A small network was shown many inputs. Here are its activations along a few directions, one row for each input.
In each table, some parts of the input vary, and every possible input appears once, in random order.
Descriptions start from the smaller parts, as in this example, which fits no table here: ring(8) and (point or line(9) or (values(3) and line(4))).
Shared parts are said once, and a part with two or three values counts as separate values.
(in the rows, 128 means zero)

Other details of the inputs shift rows strongly along two fixed directions, in all tables alike. That doesn't count.

Rows:
x1: [ 78 113  65 172 205  73 112 120  81 128 187]
x2: [125 127 134 154 159 108 132 109 118 113 150]
x3: [119 135 152 129 125 146 142 121 150 137 112]
x4: [150 126 181  75  78 174 134 110 152 131 130]
x5: [120 139 132  76  51  75  83 127 120 131  65]
x6: [133  65  49 182 225 101 129 163 116 139 209]
x7: [154 170 186  89  91 195 125  93 137 123 127]
x8: [163 118 125 120  98 108 136 139 146 131 123]
x9: [118 123  82 186 161  62 124 146  91 133 148]
x10: [142 156 132 126  97 123 139 139 154 146  80]
x11: [178 170 178  98  92 177 159  95 155 134 123]
x12: [ 93 143  78 127  84  45 106 148  94 141  23]
x13: [128 162 131  97  65 117 138 128 136 136  40]
x14: [154 108 119 119 123 141 146 124 144 131 157]
x15: [102  55  60 188 207  78 120 147 100 108 196]
x16: [130 154 149 126  91  77 102 109 113 109  70]
x17: [ 80 120  83 165 170  38 115 120  86 127 140]
x18: [148 153 171 111 111 230 135 119 163 131 130]
x19: [166 154 193 115 111 203 138  95 145 102 138]
x20: [158 146 158 139 116 194 156 143 162 145 132]
x21: [124  65  60 201 212 108 145 166 107 130 226]
x22: [115 137 167  52  77  82  99 174 126 124  70]
x23: [ 88 123  68 175 171  57  93 130  80 110 142]
x24: [138 154 137 108  77 107 130 115 100 129  68]
x25: [174 149 159 133 127 162 164 112 147 132 150]
x26: [115 148  77 136 102  26  81 162 119 158  25]
x27: [141 112 154 155 178 223 166 122 162 123 182]
x28: [127 101 126 124 106  82 111 127 129 114 109]
x29: [129 139 197  94 182 197 162 153 134 121 196]
x30: [105 156 126 116  69  48  94 132 130 133  16]
x31: [ 97 152 113 118  94 102  92 133 122 141  69]
x32: [161 122 145  85  78 161 153 117 144 118 114]
x33: [123 150 162 103 103 169 138 116 153 144 108]
x34: [125 102 116 115 128 153 109 127 122 125 160]
x35: [128  74  99 160 190 181 132 135 124 107 225]
x36: [135 142 153 125 124 207 131 123 156 123 132]
x37: [109 118 110 159 158 136 121 134 131 120 126]
x38: [ 93 119 142 121 196 160 148 178 135 135 171]
x39: [ 69 141  72 134 123  44  87 141 105 145  73]
x40: [109  89 116 131 139 100 129 127 119 128 156]
x41: [120 130 136 149 152 104 134 106 116 121 151]
x42: [120 134 158 124 137 178 156 119 155 143 139]
x43: [151  86 132 135 178 233 143 125 142 114 234]
x44: [146 164 162 108  97 162 110 105 127 116 117]
x45: [136 147 124 127 119 148 149 128 153 151 108]
x46: [156 117 160 101  86 161 114 120 145 103 114]
x47: [181 144 153 127 150 171 143 121 149 143 148]
x48: [161 102 146 108 120 214 168 123 134 126 166]
x49: [ 78 104  72 180 219  82 130 118  85 129 204]
x50: [133 127 151  91  56  81 106 120 135 123  70]
x51: [103 139  75 140 119  26 122 123  80 123  79]
Description of these inputs: values(3) and (point or line(6) or ring(10)).
Changing only the values(3) part turns x28 into x2. The same change can be made to x46. Which row results? -> x19
A walk changes only the line(6) part. It starts at x24 and steps to x51. List the rest of the walk in order. -> x11, x25, x9, x47

Rows:
x52: [135 154 145  98  92 137 135 140 147 145  76]
x53: [135 158 147 127 105 151 136  99 136 125 105]
x54: [110 103  99 156 173 119 141 150 128 139 167]
x55: [118  85  99 158 184 130 140 147 121 121 185]
x56: [124  81  91 158 179 125 131 113 105 112 204]
x57: [113 141 110 123 118  97 124 148 123 145  86]
x58: [139 159 146 126 102 155 128 122 146 135  96]
x59: [118  90  91 135 146 122 120 148 122 133 153]
x60: [108 149 162 126 171 171 139 113 120 123 173]
x61: [149 149 151 125 124 157 140 121 137 134 125]
x62: [157 130 160 105  95 144 129 127 136 121 116]
x63: [138 138 137 134 145 163 147 132 141 135 144]
x64: [151 134 154 123 125 146 140 120 139 124 134]
x65: [105 113  86 175 190 139 142 138 124 139 164]
x66: [121 137 176  83  99 146 101 109 120 104 127]
x67: [101 149  88 150 112  43  95 129 104 132  61]
x68: [142 141 139 134 142 164 144 130 138 136 147]
x69: [152 141 166  96  75 124 124 105 128 117 103]
x70: [120 124 116 101  65  79  93 140 125 132  72]
x71: [ 73 156 129 111 106  20  77 128  89 116  62]
x72: [133 148 139 135 125 165 137 123 147 135 115]
x73: [120  91  91 138 143 112 113 142 118 127 151]
x74: [134 119 136 123 143 156 147 142 145 140 143]
x75: [110 142  98 128  97  26  91 147 109 130  61]
x76: [117  92  87 144 146  97 108 142 115 123 146]
x77: [147 125 151 103 102 147 132 138 143 126 115]
x78: [144 140 144 137 143 162 147 119 133 132 147]
x79: [144 157 154 115 105 143 140 106 132 126 112]
x80: [129 133 135 132 139 162 148 137 144 144 141]
x81: [108 120 101 113  93  58 100 157 115 135  69]
x82: [140 122 151 105  97 147 132 140 145 134 115]
x83: [116 115 100 170 194 123 148 114 105 132 186]
x84: [142 155 146 126 110 156 130 114 143 133  99]
x85: [136 136 135 132 145 162 148 135 141 138 142]
x86: [120 107 102 144 139  81 116 138 107 118 133]
x87: [123 117 108 153 165 104 135 126 117 121 164]
x88: [121 134 123 134 143 167 148 136 148 144 125]
x89: [138 161 152 127 101 145 133  95 134 130 102]
x90: [118 130 105 133 121  52 100 136 113 128  85]
x91: [151 125 148 102  89 146 124 104 131 109 132]
x92: [137 107 127 103 113 154 133 141 144 130 129]
x93: [ 98 108  81 145 156  75 125 157 117 140 125]
x94: [113 135  99 151 146  81 124 125 104 131 127]
x95: [133 106 130 116 137 158 148 148 143 132 146]
x96: [145 130 146 130 141 154 151 109 132 118 162]
x97: [115 121 166 118 163 169 133 119 118 106 190]
x98: [114  93  75 149 148  73 101 138 102 118 142]
x99: [145 133 151 120 125 153 140 132 148 129 131]
x100: [154 138 161  96  78 135 121 132 140 125  96]
x101: [153 124 150 103  89 146 119 107 134 114 134]
x102: [128 100 105 136 130 100 108 126 113 116 138]
x103: [154 121 148 102  92 153 116 125 140 122 125]
x104: [126 149 141 125 105 157 132 127 150 143  95]
x105: [103 176 171 109 117 153 116 103 129 120 101]
x106: [136 153 144 137 120 161 138 103 138 129 125]
x107: [122 109 108 159 179 109 141 112 111 122 179]
x108: [145 137 152 108 110 143 136 134 149 133 109]
x109: [142 102 134 143 162 168 151 120 129 116 200]
x110: [122 112 108 138 133  91 123 124 105 115 141]
x111: [ 98 127  88 153 146 103 122 146 119 146 104]
Changing only one part turns x83 into x89. The same change can be made to x63. Which row results? -> x72
Changing only one part turns x86 into x102. The same change can be made to x100. Which row results? -> x103
What do these inputs look like to the network? -> line(5) and (point or line(11))
List by row number the other rows that have the line(5) part in common with x99. -> x54, x64, x71, x74, x75, x87, x90, x93, x96, x107, x108

Rows:
x112: [117 120  78 132  75  16  75 121  92 117  60]
x113: [131 193 154 118  80 110 124 113 139 142  41]
x114: [182 149 236  54  84 210 157 116 165 119 143]
x115: [ 82  92  94 167 215 105 118 124  85 106 215]
x116: [148  54  96 135 160 205 150 171 160 137 193]
x117: [ 87 137  79 202 219 141 144 114 108 137 176]
x118: [168  81 118 148 159 172 158 124 139 119 210]
x119: [128 180 149 139 122 156 137 106 140 140  94]
x120: [111 168 128 103  75 135 127 167 165 168  15]
x121: [ 86  86  94 165 217  98 123 132  89 108 217]
x122: [203 120 174  88  73 172 152 123 163 123 128]
x123: [185 141 189  90  61 220 136  79 157 114 127]
x124: [122 114  78 131  77  10  81 130  97 118  64]
x125: [ 91  83  91 164 217  89 130 142  90 114 218]
x126: [109 115 146 137 184 186 133 100 112 103 216]
x127: [ 92 171  84 151 108   8 105 143 102 150  32]
x128: [184 182 210  98  99 222 184 117 182 151 109]
x129: [ 79 116 105  81  79  48  71 180 120 138  46]
What do these inputs look like to the network? -> values(3) and (point or line(5))
